A small network was trained on made-up records. Each row is its average activation on records with the value named, seen along a few directions.
Related values have similar rows: they may be neighbours, one step apart, or belong to one group.
In the rows, zero is written as 128.

Other fields vary at random and push rows far along two fixed directions, the same in every table; ignore that.
To show where, the next rows are all for the same value of a field, averaged over different records:
[136 116 140 137 119 130 123 142 126 132 135 119 129 131 128 127 133 130
 129 132 109 124 110]
[117  78 149 207 183 140 141 116 145 107 123 143 139 162 150 125 131  89
 113  81  56 192  53]
[139 146 149 101  95 134 115 160 113 144 145 119 134 120 112 127 140 156
 132 161 144  94 140]
[134 148 171 109 121 148 125 159 123 136 144 127 146 132 127 128 154 152
 126 158 134 106 120]
[135 135 164 104 110 133 122 158 117 138 141 122 139 125 123 127 142 150
 132 152 133 104 127]
[127  94 129 184 146 125 127 131 140 117 123 130 126 137 126 126 121 105
 124 105  80 163  87]
[144 125 109 129  92 112 105 151 111 143 128 105 118 105 107 121 107 135
 135 145 130 109 145]
[134 121 147 137 122 135 124 145 123 132 137 124 136 129 121 127 132 132
 127 136 112 123 122]

Values of DAR:
tukef: [ 99 129 100 125 171 116 155  97 135 129 108 123 134 142 145 137 134 111
 111  89 142 153 135]
ver: [125 161 195  46 143 158 140 103 146 119 125 144 148 140 143 109 177 152
 130 150 201 103 138]
pafu: [156  91  34 156 115  94  94  83 132 106 109  96 119 100 108 107  51  95
 141 114 159 152 157]
lud: [139 154 194  90 112 161 118 154 115 122 136 134 141 157 135 128 165 159
 130 166 168 103 117]
feka: [120 143  96 118  78 120 127 148 113 158 119 123  97  88 123 126 120 129
 136 140 107 107 168]
kagu: [ 99 130  78 159 133 107 143 123 122 151 118 154 120 101 130 146 107 116
 120 114  98 145 146]
ziru: [174 126  61 137  97 112  94 111 120 119 120 105 106 114  96  97  89 119
 136 144 179  99 156]
sen: [106 136 194 140 160 170 157 135 146 123 127 164 153 168 151 149 160 111
 115  90  71 170  77]
nepe: [137 114 123 156 118 117 123 145 130 129 135 121 129 128 124 125 118 122
 128 130 109 127 112]
dalar: [126 117  74 128 151  83 143  70 143 110 111 122 111 123 129 129  87 118
 132 102 146 137 148]
mateb: [152  88  87 157 120 117  99 111 119  98 135 124 115 135 131 116  90 121
 140 151 130 136 130]
zome: [105 182 124  68 117 128 135 132 110 159 140 128 118  97 126 160 150 155
 136 143 157  81 189]
muri: [ 83 155 172 101 186 146 178 113 158 115 129 159 128 153 156 151 179 132
 115  84 125 161 111]
The values of DAR form a ring.
Q: A walk along DAR starts at ver and steps to its neighbour dalar. Put feka, nepe, zome, muri in the order it reaches them.
A: muri, zome, feka, nepe
Q: List every value one step from mateb, in the order listed.
A: lud, ziru

Values of NOP:
fet: [112 135 143 114 154 131 145 110 138 126 122 139 135 132 140 131 149 127
 123 116 141 135 124]
sif: [117 174 154  70 111 142 140 153 120 149 142 138 134 115 127 144 156 160
 129 152 150  93 158]
karif: [136 116  96 129 132 107 126 106 134 118 120 117 115 119 118 117 105 117
 132 118 143 134 140]
kodo: [112  76 106 220 161 113 133 117 134 116 117 131 112 141 138 130 110  87
 119  84  53 187  81]
fevuz: [151 137 117 119  89 124 109 157 110 144 139 111 124 116 102 120 118 144
 130 157 143  96 144]
mave: [114 160 141  95 138 139 147 129 130 137 130 138 136 130 137 142 153 140
 123 126 141 114 141]
nopa: [128 114 162 135 169 148 137 107 149 101 129 139 153 165 151 127 148 121
 125 113 126 153  91]
nin: [107 142 184 116 141 151 147 145 138 135 136 148 148 142 151 144 163 140
 124 122  98 128 103]
sesib: [157 101  47 161  74  92  88 130 106 137 117  95 101  91  90 107  65 112
 139 141 135 122 162]
beti: [145 126 128 123 111 132 109 126 121 116 129 125 122 129 126 119 116 132
 136 152 148 117 135]
The values of NOP form a ring.
Q: A walk along NOP starts at beti and steps to its neighbour nopa. Put sif, kodo, mave, sesib in the order it reaches them.
A: mave, sif, kodo, sesib
Q: How many steps from neighbour to neighbour lead from fevuz to fet, at the fewest?
A: 5
